A small network was shown many inputs. Here are its activations along a few directions, one row for each input.
In each table, some parts of the input vary, and every possible input appears once, in random order.
Descriptions start from the smaller parts, as in this example, which fits no table here: one of 6 places along a line, together with either a single point or one of 11 places around a ring or (one of 3 separate values, together with one of 8 places around a ring).
Shared parts are said once, and a part with two or three values counts as separate values.
In the rows, zero is written as 128.

Other details of the inputs shift rows strongly along three fixed directions, in all tables alike. That doesn't count.

A family of inputs:
row 1: [181 177 116 150 139  87 119  39 145 128 162]
row 2: [121 126 143 137 159 130 135 119 128 153 117]
row 3: [ 93 143  92 145  84 106 179 146 158  81  81]
row 4: [ 97 142 164 133 130 143 125 129 135 138 134]
row 5: [103 160 142 124 160 156 130 105 129 187 147]
row 6: [146  86 150  93 124 136 109 151 121 111 165]
row 7: [151  87 128 109 157 118 114 154 115 104 140]
row 8: [147  87 127  99 129 136  96 137 104 118 156]
row 9: [103 129 157 143 124 144 134 127 116 156 124]
row 10: [ 24 158 172 156 124 151 143 152 146 181  63]
row 11: [110 145 135 132 136 151 103 116 123 135 136]
row 12: [127 107 128  95 114 129  99 135 126 106 135]
row 13: [136  99 106 151  89 104 169 138 153  97  95]
row 14: [100 134 153 144 142 131 123 140 133 146 116]
row 15: [131 116 104 136  78 112 148 116 155  85  94]
row 16: [136  97 115 117 129 144  95 152  94 105 148]
row 17: [140 183 135  98 131 152 136 142 114 153 109]
row 18: [ 90 145 127 139 152 151 137 128 112 183 126]
row 19: [113 130 145 134 156 122 124 127 133 152 109]
row 20: [176 181 100 160 139  91 121  56 134 112 160]
row 21: [132 101 114  81 135 139 111 153 118 126 164]
row 22: [134  94 100 160  88 103 170 150 140 100  88]
row 23: [128 127  93 140  85 111 138 131 146  65  99]
row 24: [170 138 119  77 130 160 111 184 113 126 156]
row 25: [190 150 111 175 165  83 145  56 120 161 142]
row 26: [149  85 149 100 127 141 116 145 120 120 165]
Description of these inputs: either one of 2 separate values or (one of 4 places along a line, together with either a single point or one of 5 places along a line).
A walk changes only the place on the line of 4. It starts at row 8 and steps to row 15. List the rest of the walk in order.
Answer: row 12, row 1
Which other rows does row 25 become when the place on the line of 4 takes its other values? List them by row number.
Answer: row 2, row 7, row 19

A family of inputs:
row 27: [ 95 159 105 177 173 134 141 132 114 148  93]
row 28: [137 113  86 134  73 103 144 132 150  50  93]
row 29: [196 159 120 116 131 110 126 103 133 127 149]
row 30: [105 109 162 130 161 146  93 118 102 168 145]
row 31: [187  75 122 103 139 112 130 150 117 128 155]
row 32: [129 152 124 177 125  79 154  55 155 125 135]
row 33: [136 113 136 144 135 105 123  96 127 133 166]
row 34: [101 184 143 137 119 143 145 146 141 134  81]
row 35: [120 139 157 111 152 161  82 109 102 153 152]
row 36: [102 148 159 156 141 128 154 145 139 157  78]
row 37: [143 106 116  97 111 123  93 132 137  83 145]
row 38: [ 81 128 146 122  93 155 123 157 135 107 115]
row 39: [ 93  53 128  78 128 175 131 218 111 139 127]
row 40: [ 76  86 141 133 116 133 125 159 126 113  87]
row 41: [116 150 164 119 144 165  89 113 108 155 160]
row 42: [ 99 171 114 127 108 152 154 134 142 159 106]
row 43: [156 127  71 111 142 133 106 167  96  83 144]
row 44: [ 87 134 139 139 131 134 175 136 138 169  96]
row 45: [198  78 129 108 143 110 124 147 115 120 156]
row 46: [138 122  80 114  66 120 181 157 153  76  88]
row 47: [134 111 129 137 142  96 113  94 136 126 147]
row 48: [106 151 165 103 153 146  84 112 120 149 172]
row 49: [181 158 117 110 126 113 136 106 133 132 149]
row 50: [154 146 119 189 120  95 146  52 139 136 134]
The inputs of row 34 and row 36 match in every part but one. If row 41 is changed in the same way as row 34 into row 36, which row does it become?
Answer: row 50
What do these inputs look like to the network?
Answer: one of 2 separate values, together with either a single point or one of 5 places along a line or one of 6 places around a ring
Which other rows does row 43 become when the choice among 2 separate values takes its other values? List them by row number.
Answer: row 27
